Each row below holds a small network's activations on one input, seen along a few directions.
Each table varies a few parts of the input and shows all the possible inputs, shuffled.
Descriptions start from the smaller parts, as in this example, which fits no table here: line(6) and (point or line(9) or (values(2) and ring(5))).
Shared parts are said once, and a part with two or three values counts as separate values.

Other details of the inputs shift rows strongly along two fixed directions, in all tables alike. That doesn't count.

Table:
row 1: [-10  15   5   1   2 -14  -2  17  -6   6  31  12   1  -8 -15 -19]
row 2: [ -7   6 -28  -9   3  27   9  -6  10 -21 -16 -14   9   0  -1  25]
row 3: [ -4  -4  -4  -3  -7  44  28 -21   5 -35 -14 -14  -6   4  11   4]
row 4: [ 17 -24  17   3  -5  26   5 -22   2 -10 -37 -11  -4  15  26   6]
row 5: [ -8   7 -25  -8   2  24  10  -8  12 -22 -15 -13   6  -1  -1  23]
row 6: [ -8   3 -23 -15   6  30   7  -4  14 -23 -14  -8  11  -1  -1  23]
row 7: [ 29 -29  20   6   2 -31 -27  -5  -6  37 -31   2   0  13  18   7]
row 8: [ -9   4 -22 -13   6  31   6  -5  14 -23 -13 -11  12   1  -2  22]
row 9: [ -7  17  -4   9  -2 -21   5  12  -9   8  28   5  -7 -11 -13 -15]
row 10: [ 10  -9 -12  -7   0   5  -4 -12   2  -1 -23 -10   8   6   6  18]
row 11: [ 29 -32  45  19  -2 -10 -14  -9 -13  26 -31   0 -10  21  31 -10]
row 12: [-11  14 -18  -1   4   7  10   9   0  -9   7  -2   1  -9  -9   8]
row 13: [ -9  16  -3   9  -3 -21   6   9  -7   8  29   5  -9 -12 -13 -15]
row 14: [ 12 -15 -10 -16  -2   6  -7 -13   2  -5 -19  -3  11   6   4  13]
row 15: [ -5  13  -2   1  -4 -18   1  12 -12   6  33  10   0  -8 -15 -18]
row 16: [ 25 -32  30  -1   4 -25 -34  -2   0  33 -29   9   6  16  17   2]
row 17: [-14  19   5  12   4 -16   0  20  -2   9  30  11  -6 -11 -13 -16]
row 18: [-10   5 -25  -9   1  26  10 -10  15 -23 -15 -15   3  -1   0  24]
row 19: [  2   3  21  16  -3   1  13   7 -18   3  14   6 -15  -3   6 -24]
row 20: [-11  15   6   1   1 -14  -1  15  -3   4  31  13  -2  -9 -14 -20]
row 21: [ -6  13   0   2  -5 -19   2   9  -9   5  32  11  -3 -10 -16 -19]
row 22: [-15  10  -7 -10   0   6   5   1   7 -14  16   3   3  -6 -11  -5]
row 23: [ 17 -26  33  12   4 -27 -31  -2   7  36 -28   4  -3  14  18   4]
row 24: [ -8  12   1   1  -7 -19   3   7  -6   5  33  10  -5 -10 -15 -19]
Description of these inputs: line(4) and (point or ring(5)).
- The inputs of row 15 and row 24 match in every part but the line(4) part. If row 11 is changed in the same way as row 15 into row 24, which row does it become? => row 3
- Start at row 6 and move only the line(4) part, one step at a time. The first step leads to row 8. Which rows follow, in order? => row 17, row 23
- Which other rows does row 16 become when the ring(5) part takes its other values? List them by row number. => row 6, row 7, row 12, row 14

Table:
row 25: [ 5 -2  5 -1 -1 -9 -6  1 -3  5  5  4  2  1 -1 -6]
row 26: [  4  -4  -2   0  -3  15   8  -8  -3 -11 -11  -7   0   5   8   4]
row 27: [ 4  1  2  3  0 -9 -6  3 -5  7  3  2  1  2 -1 -3]
row 28: [  1  -7 -21 -12   3  26   7 -13  11 -17 -27 -13   6   2   7  27]
row 29: [ 2  0 12 12  0  0  3  3 -6  5  0  0 -7  2  5 -6]
row 30: [ 2  2  4  6  3 -7 -6  6 -1  8  2  1  1  2 -1  0]
row 31: [ 1 -4  7 -2  2 -5 -7  5 -2  6  3  7  2  0 -1 -5]
row 32: [ 14 -26   3 -10   0   6 -10 -16  10   3 -37  -4   4   9  16  20]
row 33: [-12  17 -16  -5  -4   5  16   2  -1 -16  23   1   0 -11 -15  -7]
row 34: [-1  0  8  1  4 -5 -7  8 -1  7  1  5  1  0  0 -2]
row 35: [ 0  2  4  8  1 -9 -5  2  0  9  2 -1 -1  2 -1  0]
row 36: [-2  1  7  5  1 -9 -6  1  3  7  2  1 -2  2  0 -3]
row 37: [-13  18 -15  -5  -4   6  14   1  -1 -15  25  -1   1  -8 -15  -8]
row 38: [  5 -11 -11 -13  -4  33  11 -21   5 -24 -24 -12   6   7  10  13]
row 39: [  0  -6 -15 -15   2  28   1 -14  16 -21 -25 -12  11   6   5  23]
row 40: [  3   1   2   5  -3 -10  -5   0  -4   8   3  -1  -1   3  -1  -3]
row 41: [-1 -1  5  3  3 -9 -2  5  1  8 -1  5 -5 -4  2  0]
row 42: [  4  -4   2  -1  -1 -11   0   1  -5   8   2   5  -3  -4   1  -4]
row 43: [ 1  1  4  4  4 -5 -6  9 -3  9  1  3  2  1  0 -1]
row 44: [ 1 -2  7  0  0 -7 -7  2  1  5  4  5  0  1 -1 -5]
row 45: [  4  -1   0   3   0 -10  -1   3  -6   9   0   3  -4  -3   1  -1]
row 46: [  3  -2 -11  -4  -2   7   2  -7   3  -8 -10  -7   3   2   1  10]
row 47: [-34  36 -31  -9  -4  22  30   6   4 -37  45  -1   0 -20 -27  -8]
row 48: [  2  -5  14   6  -2  -1   2   0  -3   2   3   3  -7   1   5 -10]
row 49: [  0  -3   6   2  -3 -10  -4   1   2   6   3   4  -2  -1  -1  -4]
row 50: [ 4  0  3  1  2 -7 -6  6 -7  8  2  3  2  1 -1 -3]
row 51: [ 0 -1 14  9  1  0  2  3 -2  4  0  2 -8  2  6 -9]
row 52: [ 1  1  2  8  1 -9 -4  4  0  9  1 -1 -3  0  0 -1]
row 53: [ 4 -3  5 -3  1 -7 -5  4 -6  7  4  5  4  0 -1 -6]
row 54: [-1  1  6  5  1 -9 -5  3  3  7  0  2 -3 -1  0 -3]
- What is each input in this table made of? => ring(5) and (point or line(5))
- The inputs of row 27 and row 44 match in every part but the ring(5) part. If row 45 is changed in the same way as row 27 into row 44, which row does it become? => row 32
- Which other rows does row 29 become when the ring(5) part takes its other values? List them by row number. => row 26, row 38, row 48, row 51
- Start at row 53 and move only the line(5) part, one step at a time. The first step leads to row 25. Which rows follow, in order? => row 37, row 33, row 42

Table:
row 55: [ 13 -16  20   2  -3  -3  -9  -6  -4   8 -13   1   0  11  11  -7]
row 56: [  7  -8  10   7   7 -10 -16   3   4  17 -17  -1   2   8   8   8]
row 57: [ -5   7 -15  -4  -6  11  17  -9  -1 -16   7  -7  -1  -4  -6   1]
row 58: [ -1  -1  -2   0   7   2  -6   3   6   4 -12  -3   3   2   3  11]
row 59: [ -6   5  -5  -7  -3  19  14  -3  -3 -19   7   0   0  -4  -3  -6]
row 60: [ -2   6 -15  -5  -4  13  16  -5  -6 -14   7  -5   0  -5  -4   1]
row 61: [ -2   6 -15  -5  -4  12  16  -6  -3 -15   7  -4  -1  -6  -4   0]
row 62: [ -6   5  -7  -9  -3  20  14  -5   1 -22   6  -1   0  -4  -3  -4]
row 63: [  7 -10  10   6   8 -11 -15   3   6  17 -18   1   0   6   8   9]
row 64: [-3 -2  6 -1  3  8 -2  2  6 -3 -4  3  1  1  3  1]
row 65: [  8 -13  20   5   3  -3 -14   0   4  12 -14   2   2  10  10   1]
row 66: [ -9  11 -22  -3  -2   9  12  -3   4 -14   4  -8   0  -6  -7  10]
row 67: [  0  19  28  30  -4 -52  -2  27 -30  37  54  21 -20 -12 -13 -45]
row 68: [  2  -5   5   4   5  -8 -12  -1   9  11 -14  -2   0   4   6   9]
row 69: [  5  -3  -8   1   1  -1  -1  -2   1   2 -11  -5   0   1   3  10]
row 70: [-3 -3  7 -1  3  8 -2  4  4 -2 -4  2  2  2  3  1]
row 71: [-16  22 -21 -23  -5 -17   0  12  -4  -8  52  17  13 -17 -35 -19]
row 72: [ 12 -17  19   1  -5  -6  -9  -9   0   8 -13   2  -3   9  11  -6]
row 73: [ 12 -11   4   5   2 -11 -10  -1  -3  16 -19  -2  -1   6   9  10]
row 74: [ -7  13 -21   0   0  10  11   0   0 -12   4  -7   2  -5  -7   8]
row 75: [-4 -5  3 -3  1 11 -2 -4 11 -6 -9 -2  2  4  4  5]
- What is each input in this table made of? => point or (line(4) and ring(5))
- Which other rows does row 56 become when the line(4) part takes its other values? List them by row number. => row 58, row 63, row 68
